These are the activations of a small neural network, seen along a few directions. Each row is one input.
In each table, some parts of the input vary, and every possible input appears once, in random order.
Descriptions start from the smaller parts, as in this example, which fits no table here: one of 5 places around a ring, together with either a single point or one of 11 places along a line or (one of 2 separate values, together with one of 6 places along a line).
Shared parts are said once, and a part with two or three values counts as separate values.

Other details of the inputs vary at random and push rows far along two fixed directions, the same in every table; ignore that.

A family of inputs:
R1: [-21   0 -31 -15  -1  -8 -29  -3  10 -12 -20  -6  27 -30 -29 -16]
R2: [ -6  -8  14  17   4 -19  21 -11  10 -30  55  -1  -7   8   3  -2]
R3: [  4   7  -6  -7   7  12  17  -3  -3   7  -8   7 -10  -1  13   3]
R4: [-14  -1 -22 -18 -11 -15 -23   4  15 -10 -15 -14  30 -13 -24 -14]
R5: [-28  -5 -28 -24   0 -12 -11 -10  10 -13 -18   4  25 -34 -25 -22]
R6: [ 9  3 -3 -4 -2  4  9  1 -9 12 -9  8 -5  1  9  9]
R7: [  7   0  10  -6   9  -4   2   0  -3  10 -12   2  -8   6   3   3]
R8: [ -3 -10  11  18 -12 -27  16  -6   9 -28  45  -2  -6  17   3   9]
R9: [ 6  6 -1  1  2 13  9  4  0 14 -7  6 -5 -5  6  8]
R10: [  0  -4   4  -2   2   1   2   6  -7  15 -12  -7  -5  18   6   5]
R11: [ -9 -11  12  16 -10 -24  24 -12  17 -30  51   0  -6   8   3   3]
R12: [ 3  4 -2 -5  0  9 17 -4 -2 13 -6 10 -6 -7 10  4]
R13: [-14  -4 -26 -20   4 -10 -29  -2  12 -15 -15 -18  29 -26 -28 -19]
R14: [12 -5  6 -6 -4  7  3  3 -8 10 -8  6 -8  3  5  1]
R15: [  7   9  -3  -4   0   8   3   8 -13   6 -10  -1  -1  10  13   8]
R16: [ -1  -1  -8  11  -4  -9  16  -4  -3 -32  40  -4  -3  11   7   7]
R17: [ 9  6 -3  4 -1 13 -2  3 -1 14 -6  4 -4 -1  7 10]
R18: [  3   5   9   9   7  -2   0   0 -13   8 -17   2   4   9  10   3]
R19: [-10  -5 -23 -20 -10   2 -30   1   4 -14  -8  -9  21 -33 -26 -25]
R20: [  2  -4   0   3   6   8  -3   0   3  16 -10  -7 -11  11   2   6]
R21: [  2   0   3  -1   3   7  -3   3  -1  16 -10  -7  -5  17   0   7]
R22: [  5   3   5   6   9  -3   7  -7  -9   5 -18   6  -2   6   8   2]
R23: [13 -2  6  1 -2 16 -8  4  0 12 -5  2 -7  1  4  1]
R24: [  0  -6   1   0  11   7   7   2   5  15 -11  -5 -12   9   2   2]
R25: [ -4  -5  12  19  -1 -22   4   1   0 -29  49  -9   4  15   3   3]
R26: [ -2  -8   0  -6   9   4  15  -5   4  16 -11   1 -13   7   7  -2]
R27: [ -3   2   6   1   3  -3   2  -4  -8  11 -13  12 -10   1   2   9]
R28: [ -5   6   9   4   0  -3  -4   4 -10  14 -12  10  -3   5   4   7]
R29: [-23 -13 -24   6 -16 -32 -14  -5  25 -50  41 -22  30 -13 -27 -14]
R30: [ 8 12 -3 -3  1 15 -2  5 -6  8 -8 -1 -1 11  8 12]
R31: [  7   1  13  -3  -1  15  -1   4  -4  10  -4   7 -15 -11   0  -4]
R32: [  8  -1  11  -6  -6   7  -1   0 -13   9  -6   8 -15  -4   2  -3]
R33: [-11  -2  10  30   1 -13  14  -6   8 -28  51   5  -9   4  -1   9]
R34: [  4   4   8  10  15   5   6  -4   0   7 -16   5  -3  -1   7   1]
R35: [ -4   1  -5  16   0  -1  17  -1   5 -32  45  -5  -2   4   5   6]
R36: [ 11  -1   8  -3  -6   8  -3  10 -11  12  -7   3  -1   6   8   0]
R37: [-12 -10 -25 -23  -5   2 -15   4  10 -14 -11  -9  27 -30 -26 -24]
R38: [ 11   7  11  -1  -7  12 -12   6  -9  12  -2   5  -8   2   0  -3]
R39: [ 7 -4  9 -7 -2 12 11 -2 -1 12 -6  9 -9 -5  7 -4]
R40: [  1   3  -2  21 -11  -6   6   1   1 -23  49  -3   6  13   2  10]
R41: [ 6  2 12 -1 15  3  1  2  5 11 -9  0 -9  0  1  0]
R42: [  4   0  10   0   1  -2   5   3  11  14 -14   2 -10   2   2   5]
R43: [  1  -5  14  18 -15  -9   2   4 -10 -24  50   0  -5   8   4  -3]
R44: [  0  10   8   6   2   3  -8   2  -4  14 -10   7  -4   6  -1   9]
R45: [  5   8   9   9   7   5  -5  -3  -6   9 -14   0   5   8   6   7]
R46: [-18  -4 -29 -19   8 -10  -7 -11   8 -14 -28  -1  31 -28 -17 -29]
R47: [  8   6  -1   0  -5   5   3   8 -12  13  -7   4   2   5  10   9]
R48: [  1  -8   0  -5   4   0   8  -1  -3  12 -12  -4 -11  14   3   5]
R49: [  4   0  13  -7  -3  12   6  -4  -6  12  -5  12 -17 -12   4  -8]
R50: [  3   1  10  -1  -7  -9  -2   8   1  14 -14   1  -2  12   8   7]
R51: [  6   5   6  13  11   7  -5  -6  -2   8 -16   1  -2   1   7   6]
R52: [ 8  8 -5  0  4 17 -3  2 -1  7 -7 -1 -6  4 10 12]
R53: [ -5  -3 -23 -20 -10   2 -25   6   4 -10 -10 -10  30 -16 -22 -19]
R54: [ 8  8 11  0  8  2 -9  4 -2 14 -8 -3 -3  9  1  5]
Each input here is: one of 6 places around a ring, together with either one of 4 places along a line or one of 5 separate values.
- The inputs of R20 and R21 match in every part but the place on the ring of 6. If R23 is changed in the same way as R20 into R21, which row does it become? => R53
- The inputs of R42 and R11 match in every part but the place on the ring of 6. If R33 is changed in the same way as R42 into R11, which row does it become? => R5
- Start at R49 and move only the place on the ring of 6, one step at a time. The first step leads to R31. Which rows follow, in order? => R19, R38, R43, R32
- Which other rows does R36 become when the place on the line of 4 takes its other values? List them by row number. => R15, R43, R47
- Which other rows does R44 become when the choice among 5 separate values takes its other values? List them by row number. => R4, R21, R45, R54
- Which other rows does R25 become when the choice among 5 separate values takes its other values? List them by row number. => R10, R18, R28, R50

A family of inputs:
R55: [-11 -15   0  16  -9 -26  10  -9  11 -45  58  -7   7  -3  -8  -9]
R56: [ -1   3   4   0   7   2  -6  -1   3  13 -16   3  -3  -2  -3   1]
R57: [ -3   3   6  -2   6   2  -6  -2   1  10 -16   5  -4  -7  -2  -2]
R58: [  9  -1  15  21   3   3  23  -7  -6 -10  30   9 -19  11  17   9]
R59: [-26 -11 -29 -23  -7 -19 -18  -4  12 -23  -9 -11  33 -30 -29 -24]
R60: [-20  -9 -17  -6  -8 -20  -1  -4   8 -29  18  -7  18 -14 -17 -14]
R61: [  3   1   7  -3   6   3  -3  -3   2   8 -14   5  -4  -9  -1  -6]
R62: [-13  -6 -13   0  -5 -15 -16   3  -3 -26  20 -18  21   1 -16 -10]
R63: [ 10   2   5  -4 -12  17 -10   3  -7   9   1   6  -8  -4   0  -3]
R64: [  9   6   4   4  -2   8  -7   7  -7  15 -15   1   6   8   6   7]
R65: [  2  -2   3  -5   4   3   0   1   5  13 -18  -3  -4   3   0   1]
R66: [ 14   4  23  25  -1  -1   8   4  -9  -2  31   0 -19  30  17  22]
R67: [  3   3  18  19   2  -1  21  -4  -3  -5  31   9 -17  15  15  12]
R68: [-16 -11 -20  -6  -5 -16  -1  -3  12 -28  18 -14  19  -7 -15 -12]
R69: [  8   4   6   2   1   6  -9   7  -9  14 -15   0   1  14   6   4]
R70: [  0   3  -5 -14  10   9 -13   1   6  19 -39  -3   4 -10  -8  -6]
R71: [  9  11   1   0  -4   6  -9   8  -4  15 -18  -1   3   3   6   7]
R72: [  7   4  -8 -23  -5  23 -17  15  -6  20 -27   2   2 -20  -7  -8]
R73: [  7   1  14  20   4   0  21  -3   2  -6  34   1 -16  21  18  14]
R74: [  0  -1   3  -3   2  -1  -1   0   3  14 -16   2  -4   1  -1   2]
R75: [  3   3   1 -10   5   6   7  -3  -3   6 -13   6  -1  -7   3  -5]
R76: [  4   1  -7  -4   6  10   4  -1  -1  10 -15  -1  -4   1   7   4]
R77: [  0   3  -4  -4   4   8   4  -2  -6   8 -16   7  -4  -6   4   2]
R78: [  3  -2   3  -9   1   1   7  -1  -1   8 -13   6  -5  -5   3  -5]
R79: [ 14   8  18  22  -5  -2   6   4  -4  -4  30   3 -16  25  15  22]
R80: [ -1   0   0  -6   1   0   3   1   0  14 -16   3  -5   2   1   2]
R81: [  2   4  -6  -2   5   8   4  -1  -4  12 -16   5  -4  -1   4   5]
R82: [-19  -5 -23  -5  -4 -15  -1  -5   9 -29  22  -8  23 -11 -16 -11]
- Describe the family of inputs behind these rows. => either one of 2 separate values or one of 6 places around a ring or (one of 4 places along a line, together with one of 5 places along a line)
- Start at R76 and move only the place on the line of 5, one step at a time. The first step leads to R73. Which rows follow, in order? => R68, R65, R70
- Start at R66 and move only the place on the ring of 6, one step at a time. The first step leads to R79. Which rows follow, in order? => R71, R64, R69, R62
- Start at R73 and move only the place on the line of 4, one step at a time. The first step leads to R82. Which rows follow, in order? => R67, R75

A family of inputs:
R83: [-10  -4  -3   6 -17 -12  -6   2   2 -20  35  -7   8   7  -9   0]
R84: [  0  -6   9  14  -5 -12  26  -7   7 -19  37   9  -9   1   7   3]
R85: [  8   3  -2 -16   3   8 -23   5   0  17 -35  -7  10  -8  -8  -6]
R86: [  7   9  -9 -13   4  14 -21   7  -3  17 -33  -3  15  -8  -5  -7]
R87: [ -7   1 -16 -15  15  -2  -5   0   8  17 -45  -8  12   5  -3   4]
R88: [  4  12 -15 -11   2  18 -18   9  -8  15 -34  -2  14 -11  -4   2]
R89: [  2  -4   6   7  -8 -11  -7   2  -2 -21  23  -8   8   7  -3  -3]
R90: [ 25   5  44  22   1  11  11  11 -13  32   3  10 -39  35  28  23]
R91: [ -8  -4  -4  14   3 -24  16  -5   4 -19  22 -12   6  21   4   9]
R92: [ -5  -2  -4  -9   9   5  -1  -9   7  16 -35   6   0 -16  -4 -10]
R93: [-10  -2 -23 -10 -10 -10 -19   4   0 -28   8 -12  35 -13 -18 -19]
R94: [ -1   4  -9 -17  -4  10 -21   8   1  24 -31  -3   6  -7 -12  -1]
R95: [-28  -4 -19  -7   6 -20  -8 -12  14 -31   6  -5  19 -26 -25 -20]
R96: [ 25   2  53  38  10  11  41  -8 -11  32  16  27 -54  35  43  29]
R97: [  2   0  -2 -16   1   6 -23  11   1  21 -34  -7   6  -7 -10  -6]
R98: [ -1   2  -8 -20   4   7   2  -3  11  16 -38   7   1 -22  -5  -8]
R99: [ -2   4  -5  16 -10  -4   0   3  -9 -28  36  -5  12   6   4   6]
R100: [ -4 -11   2   9  -2  -1  20  -6  -6 -22  42   1  -9   6   3  -2]
R101: [-20 -12 -31 -18   1  -2  -6  -7   7 -28   8 -12  20 -25 -24 -24]
R102: [ -9  -4  15  21   5 -20  19 -12   0 -24  44   8 -10   4   4   4]
R103: [ -1  -7   3   5  -6  -6  24  -5   4 -20  40   3  -8   1   7   0]
R104: [ -4   0  -6  11 -15 -11  -6   1  -3 -25  35  -4   7   5  -3   4]
R105: [ 19   7  15 -10   9  25  15   1  -1  40 -33  14 -30   1  21   9]
R106: [ 19  13   8  -1   3  22 -10   9 -10  39 -35   9 -17   8  11  17]
- The inputs of R95 and R102 match in every part but one. If R105 is changed in the same way as R95 into R102, which row does it become? => R103
- Describe the family of inputs behind these rows. => one of 2 separate values, together with either a single point or one of 5 places along a line or one of 6 places around a ring
- Which other rows does R106 become when the place on the ring of 6 takes its other values? List them by row number. => R85, R86, R88, R94, R97
